Each row below holds a small network's activations on one input, seen along a few directions.
Each table varies a few parts of the input and shows all the possible inputs, shuffled.
A made-up example of a description, with smaller parts first: one of 4 places along a line, together with either a single point or one of 9 places around a ring or (one of 3 separate values, together with one of 8 places around a ring).
Shared parts are said once, and a part with two or three values counts as separate values.

Other details of the inputs shift rows strongly along two fixed directions, in all tables alike. That doesn't count.

Rows:
R1: [ -7   8 -38   1 -19 -32 -27  -7 -25 -15   6 -13  -4]
R2: [ -2  13 -10  29   5   6  -5  40 -10 -27  21 -14   5]
R3: [ -9   6  30 -21  39  39 -14   9  46  -5 -27  34 -25]
R4: [-13  22  -6  -4   8 -10  -4 -10  18  -5 -14  26 -11]
R5: [ 11 -18   3   2  -8 -44 -17   3 -39  13   7 -11  13]
R6: [-26   7   4  15  -2 -18   1  24 -18   3 -10 -34  17]
R7: [ 21 -18 -18  -4   8  -7  -9 -37   0   9   5  51  -9]
R8: [ 37   3   0 -12 -24 -36 -23 -49  28  28  -6  20  14]
R9: [  0   2 -27  25  16   7  -4  29 -20 -31   6 -16  20]
R10: [-18   2  35 -31  31  51  36 -12  41   3 -31   0 -15]
R11: [ 25  15  22  -7  -4  32   1 -16  57  27  -6   9  -2]
R12: [  8 -10 -11  16 -10 -57  -2  14 -32   9   0 -16  15]
R13: [  7 -17  11 -33 -13 -31  -3 -30   2  33  -7  26 -11]
R14: [ 10   5 -34  18  -4 -44 -22  14 -25 -16   5   1   6]
R15: [-22   2  -3  -7  -4  24 -28  35  -9 -30  -7 -19   4]
R16: [ -4 -13  19   6  16  30   7  32 -26 -15  -6 -30  26]
R17: [ 23 -16   6 -20 -29 -27  11 -35  -8  34  15  31 -18]
R18: [-13  -2  -2  -3  -4  35 -13  28   5 -17  18  -8  -4]
R19: [  9 -11  -3   4  -9 -38  24 -56  -3  24  -6  29  -3]
R20: [ -2  -1 -44   6 -16 -14 -10 -13 -30 -23  18 -13  11]
R21: [ 20 -15   4  15 -19 -28  -2   3 -39   9  31 -13   5]
R22: [-13  11  26   4   5  12  31  -5  25  23  -9   5 -19]
R23: [-33   8  20 -16  12  19   4  29   3  -6 -19 -46   4]
R24: [ 29  -1 -17  14 -24  -5 -16 -15  -7  -3   9 -25  42]
R25: [ -7  -8   6  22  20  19  21  40 -14 -14 -15 -41  22]
R26: [ -5   4  32  -7  32  52   2   6  48  -1  -2  34 -31]
R27: [ 10   4 -31   3  -2 -25   8 -49   4   6   0  46  -9]
R28: [ -9   5  25 -15   1  17  26 -10  20  18  -3  -3 -25]
R29: [ -8  -9   7 -26  18  48   6 -10  37  -6 -14  32 -15]
R30: [ -9 -14  12 -14   2  33  10  20 -16  -5  -7 -25  17]
R31: [-23  29  -6  22   3  23  -1  33  -2 -23  14 -16   3]
R32: [ 10   7 -22  -9 -21 -24  -2 -42   7   8  21  34 -30]
R33: [  1  -3  13  28  -5  -9  14  37 -17  -7  11 -33   9]
Each input here is: one of 3 separate values, together with either a single point or (one of 2 separate values, together with one of 5 places around a ring).
The inputs of R19 and R6 match in every part but the choice among 3 separate values. If R27 is changed in the same way as R19 into R6, which row does it become? -> R4
List by row number the other rows that have the choice among 3 separate values in common with R2. -> R11, R17, R18, R21, R22, R26, R28, R31, R32, R33
Start at R1 and move only the place on the ring of 5, one step at a time. The first step leads to R15. Which rows follow, in order? -> R3, R14, R4
Which other rows does R13 become when the choice among 3 separate values takes its other values? List them by row number. -> R17, R30
